These are the activations of a small network on made-up records, seen along a few directions, one row for each record.
After each row come some of the record's fields: H, Z, M, U, G, N, L, W.
Not every record has every field; a missing one is left out.
The largest differences between rows may come from other fields.
(in the rows, 500 means zero)
Random noise pushes rows far along 2 fixed directions. That doesn't count. These rows show it; they differ only by the noise:
[371 332 533 445 378 525 540 455 502 446 372 643 393 466 675 432 502 325
 450 358 430 471 514]
[458 401 522 425 441 535 538 455 429 490 439 612 358 463 685 373 451 312
 459 385 476 485 464]
[385 276 539 452 377 531 554 483 534 404 372 680 416 484 721 457 504 292
 415 323 403 511 507]
[710 431 512 394 595 575 568 524 331 498 606 628 328 499 825 289 331 195
 393 364 524 621 326]

[525 401 506 566 607 480 479 544 571 343 520 546 590 505 565 615 538 464
 410 547 481 599 507]	{Z: z2, M: m3, U: u4, N: n3, L: l1}
[654 538 483 558 572 521 507 577 577 499 583 459 602 578 442 572 483 576
 474 516 496 596 466]	{H: h2, Z: z2, M: m3, U: u4, N: n3, L: l1}
[302 542 535 466 284 516 428 477 571 643 341 487 449 517 428 488 573 626
 601 466 456 336 654]	{H: h2, Z: z2, M: m3, U: u2, G: g3, N: n2, L: l3, W: w1}
[308 584 522 452 462 469 416 352 423 545 405 412 411 415 387 487 559 592
 589 635 552 316 613]	{Z: z1, M: m5, U: u2, G: g1, N: n3, L: l3}
[476 464 506 532 398 502 485 530 655 527 438 466 587 582 380 638 556 666
 511 493 454 495 589]	{H: h2, Z: z1, M: m3, U: u4, N: n1, L: l1}
[463 649 546 366 364 548 437 425 406 746 461 409 326 511 451 394 455 620
 617 518 547 324 583]	{H: h2, Z: z1, M: m5, U: u2, G: g3, N: n1, L: l3, W: w8}
[539 389 493 587 462 505 534 616 682 425 499 536 676 599 459 648 556 548
 433 412 415 611 509]	{H: h2, Z: z2, M: m5, U: u4, N: n2, L: l2}
[278 332 541 449 305 513 528 439 524 463 314 631 409 458 627 454 541 367
 484 350 412 417 563]	{Z: z2, M: m1, U: u2, G: g3, N: n1, W: w14}
[573 370 490 563 592 488 518 575 557 351 545 586 595 513 616 580 516 387
 375 474 466 650 469]	{Z: z2, M: m5, U: u4, N: n1, L: l1}
[405 393 475 591 429 469 564 543 674 386 430 557 638 510 428 629 582 545
 489 447 409 534 530]	{H: h2, Z: z1, M: m1, U: u1, N: n1}
[440 562 493 489 387 531 495 434 560 583 429 428 499 514 341 535 536 644
 572 515 478 402 577]	{H: h2, Z: z1, M: m5, U: u2, G: g1, N: n3, L: l1}
[798 520 485 505 635 556 525 598 522 506 657 473 564 614 538 532 409 514
 431 493 518 672 398]	{H: h2, Z: z1, M: m3, U: u4, N: n3, L: l1}
[796 658 467 499 709 517 481 574 406 590 714 408 518 565 482 443 391 539
 492 580 605 616 375]	{H: h2, Z: z1, M: m5, U: u4, N: n1, L: l2}
[394 635 506 531 579 416 427 407 443 506 507 362 508 420 321 554 552 645
 580 709 578 382 573]	{H: h1, Z: z2, M: m3, U: u1, N: n3, L: l2}
[529 541 524 539 556 480 480 527 566 470 541 436 569 531 407 598 520 625
 510 575 498 507 527]	{H: h2, Z: z2, M: m5, U: u1, N: n3, L: l2}
[681 702 507 471 628 487 438 552 419 646 660 361 487 542 416 491 427 665
 562 650 619 503 483]	{H: h2, Z: z1, M: m3, U: u1, N: n1, L: l3}
[180 461 600 392 279 489 391 384 497 582 280 518 331 441 524 505 581 574
 570 527 483 257 719]	{Z: z2, M: m5, U: u2, G: g3, N: n1, L: l3, W: w3}
[159 527 523 466 170 509 502 358 567 629 244 469 411 449 320 477 595 640
 660 439 425 228 657]	{H: h2, Z: z2, M: m1, U: u2, G: g3, N: n1, W: w8}
[463 681 399 569 501 479 541 398 479 572 484 378 538 444 212 444 526 611
 628 570 543 416 453]	{H: h2, Z: z1, M: m1, U: u4, N: n3}
[678 558 462 438 499 587 584 497 406 595 568 527 391 524 597 306 365 360
 488 365 507 558 343]	{H: h2, Z: z2, M: m1, U: u2, G: g3, N: n1, W: w1}
[479 549 482 453 567 518 505 454 313 493 529 568 361 375 664 292 448 287
 517 494 538 465 416]	{Z: z2, M: m1, U: u2, G: g2, N: n2, W: w8}
[646 413 488 481 661 535 564 507 406 355 597 592 468 476 708 420 415 262
 393 458 502 641 348]	{Z: z1, M: m1, U: u2, G: g1, N: n3}
[395 608 518 486 572 416 397 434 413 532 502 410 453 413 419 519 543 609
 566 699 598 388 596]	{H: h1, Z: z1, M: m5, U: u1, N: n1, L: l3}
[260 411 558 525 263 507 477 469 718 486 300 488 573 551 350 684 633 694
 546 462 382 374 688]	{H: h2, Z: z2, M: m3, U: u2, G: g1, N: n3, L: l3}
[581 415 548 391 462 560 506 514 422 549 514 592 367 525 739 403 416 334
 423 381 489 538 480]	{H: h1, Z: z2, M: m5, U: u2, G: g3, N: n1, L: l1, W: w14}
[611 298 500 516 599 544 603 548 500 282 555 657 530 505 748 482 447 218
 341 362 425 686 356]	{Z: z2, M: m1, U: u2, G: g1, N: n3}
[559 856 427 515 577 465 497 419 330 718 608 287 440 420 218 355 439 676
 688 668 653 366 432]	{H: h2, Z: z2, M: m1, U: u1, N: n1}
[621 344 452 558 644 502 577 571 511 304 571 636 572 492 674 500 476 282
 367 433 473 694 368]	{Z: z1, M: m1, U: u4, N: n2}
[697 319 532 537 551 526 541 700 678 377 596 607 648 638 661 677 480 480
 349 409 415 727 484]	{H: h2, Z: z1, M: m3, U: u1, N: n1, L: l1}
[527 246 479 606 588 482 589 590 610 213 506 682 638 499 683 587 530 269
 329 386 400 709 411]	{Z: z2, M: m1, U: u4, N: n1}
[361 547 575 360 423 494 381 405 372 641 412 476 299 460 564 410 490 535
 565 569 568 326 615]	{Z: z1, M: m5, U: u2, G: g3, N: n1, L: l2, W: w14}
[355 449 479 530 468 486 550 393 487 404 413 527 491 418 470 474 542 409
 510 473 459 446 485]	{H: h1, Z: z2, M: m1, U: u2, G: g1, N: n3}
[479 567 479 448 396 564 500 485 468 630 465 496 441 516 477 390 503 497
 555 420 487 431 506]	{H: h2, Z: z1, M: m5, U: u2, G: g3, N: n2, L: l2, W: w14}
[384 693 480 440 529 482 395 385 317 630 465 425 356 394 456 328 502 508
 616 638 607 331 538]	{H: h1, Z: z1, M: m3, U: u2, G: g1, N: n2, L: l2, W: w1}
[584 654 492 517 517 488 482 534 505 617 576 386 527 527 359 532 478 672
 566 583 556 471 519]	{H: h2, Z: z2, M: m3, U: u1, N: n1, L: l3}
[278 526 513 547 492 418 400 422 520 473 392 447 515 422 367 583 614 622
 555 657 531 372 635]	{Z: z2, M: m5, U: u4, N: n1, L: l2}
[635 435 465 566 449 539 579 601 644 492 537 519 635 603 449 585 506 526
 441 375 433 626 462]	{H: h2, Z: z2, M: m5, U: u4, N: n2, L: l1}
[522 636 504 519 478 479 470 521 532 615 534 386 530 523 338 556 508 699
 578 584 542 442 558]	{H: h2, Z: z2, M: m3, U: u1, N: n1, L: l3}
[671 465 502 429 436 599 600 555 464 582 546 584 416 570 661 358 375 350
 460 291 461 581 374]	{H: h2, Z: z2, M: m1, U: u2, G: g3, N: n1, W: w14}
[191 531 486 522 399 452 490 308 478 470 323 459 446 360 332 481 600 539
 609 573 492 293 586]	{H: h1, Z: z2, M: m1, U: u2, G: g1, N: n3}
[799 502 474 432 560 609 606 566 407 553 636 585 403 563 722 309 317 280
 421 320 494 662 286]	{H: h2, Z: z2, M: m1, U: u2, G: g3, N: n1, W: w1}
[331 356 544 440 378 519 514 450 499 437 364 620 402 449 650 460 516 366
 469 406 437 441 541]	{H: h1, Z: z2, M: m1, U: u2, G: g3, N: n1, W: w3}
[331 576 523 435 317 520 438 447 509 653 379 461 417 486 423 459 550 621
 610 500 486 323 642]	{H: h2, Z: z1, M: m5, U: u2, G: g2, N: n2, L: l3, W: w8}
[495 487 478 550 613 447 529 493 452 397 546 528 512 423 535 487 496 414
 476 548 526 538 442]	{H: h1, Z: z2, M: m1, U: u1, N: n1}

Which values does each new row have?
[383 718 395 595 433 464 546 370 494 606 444 334 562 429 111 454 560 663
 671 560 532 356 481]	{H: h2, Z: z2, M: m1, U: u4, N: n3}
[587 500 469 517 681 455 529 509 393 408 613 529 499 435 590 445 449 363
 457 548 553 589 393]	{H: h1, Z: z1, M: m1, U: u1, N: n1}
[324 463 531 488 419 495 459 404 529 469 375 499 454 444 466 548 570 543
 522 550 478 386 616]	{Z: z2, M: m5, U: u2, G: g1, N: n3, L: l1}
[659 558 482 510 759 475 455 517 372 437 653 467 512 482 568 461 449 423
 445 625 595 604 400]	{Z: z1, M: m5, U: u4, N: n3, L: l2}
[296 427 551 480 437 470 429 424 534 439 379 489 495 476 476 586 590 555
 514 559 475 398 623]	{Z: z1, M: m3, U: u2, G: g1, N: n3, L: l2}
[471 687 561 343 461 517 388 399 283 751 493 398 245 457 524 329 420 563
 607 602 631 307 561]	{Z: z2, M: m3, U: u2, G: g3, N: n1, L: l3, W: w14}
[426 322 517 567 506 474 503 534 620 314 442 581 614 514 555 638 585 437
 400 460 427 579 540]	{Z: z2, M: m5, U: u4, N: n3, L: l3}
[615 354 553 462 614 527 485 557 492 365 566 580 504 551 722 542 458 365
 368 479 479 635 460]	{Z: z1, M: m3, U: u2, G: g1, N: n3, L: l2}
[649 529 523 498 679 461 459 563 417 472 648 482 498 497 597 514 440 464
 444 597 575 587 458]	{H: h1, Z: z2, M: m3, U: u1, N: n1, L: l2}
[909 641 446 495 727 546 529 627 388 592 782 424 547 602 528 414 350 470
 453 506 598 694 299]	{H: h2, Z: z1, M: m5, U: u4, N: n2, L: l2}
[758 514 537 501 620 524 490 661 535 520 669 492 549 613 592 567 413 556
 436 519 525 649 452]	{H: h2, Z: z2, M: m3, U: u1, N: n1, L: l1}
[577 462 517 486 473 549 521 537 563 501 525 493 554 588 495 549 490 527
 468 431 451 553 492]	{H: h2, Z: z1, M: m5, U: u2, G: g1, N: n3, L: l2}
[701 705 406 510 603 520 563 469 373 626 637 385 481 495 357 355 397 515
 570 528 595 530 336]	{H: h2, Z: z1, M: m1, U: u4, N: n1}
[462 471 549 543 436 476 458 583 661 507 475 471 594 574 423 678 560 697
 509 541 462 491 618]	{H: h2, Z: z2, M: m3, U: u1, N: n1, L: l1}
[442 668 464 502 518 455 449 375 389 614 491 368 435 417 318 443 513 593
 595 640 600 372 535]	{H: h1, Z: z2, M: m5, U: u4, N: n1, L: l1}
[660 564 509 504 596 493 479 597 509 545 631 444 560 571 481 552 460 592
 487 553 544 574 477]	{H: h2, Z: z1, M: m5, U: u1, N: n1, L: l2}
[531 403 497 580 451 509 529 605 684 444 488 535 651 594 455 644 556 568
 445 424 421 589 529]	{H: h2, Z: z2, M: m5, U: u4, N: n2, L: l2}
[483 402 458 555 586 482 548 469 511 329 483 568 548 450 539 517 522 378
 442 500 480 575 436]	{Z: z1, M: m1, U: u4, N: n3}
[516 556 515 533 547 464 466 533 564 490 548 410 605 547 368 623 534 668
 522 594 511 504 545]	{H: h2, Z: z1, M: m5, U: u1, N: n3, L: l2}
[502 473 494 530 614 456 515 507 449 395 539 547 490 426 580 487 486 415
 467 557 531 541 456]	{Z: z2, M: m1, U: u1, N: n1}
[285 394 530 444 319 509 518 419 484 505 330 593 391 444 588 426 532 393
 514 386 442 390 554]	{Z: z2, M: m1, U: u2, G: g3, N: n1, W: w14}
[537 452 419 624 475 511 630 526 624 406 497 521 668 529 380 543 532 461
 476 376 414 601 400]	{H: h2, Z: z2, M: m1, U: u4, N: n3}
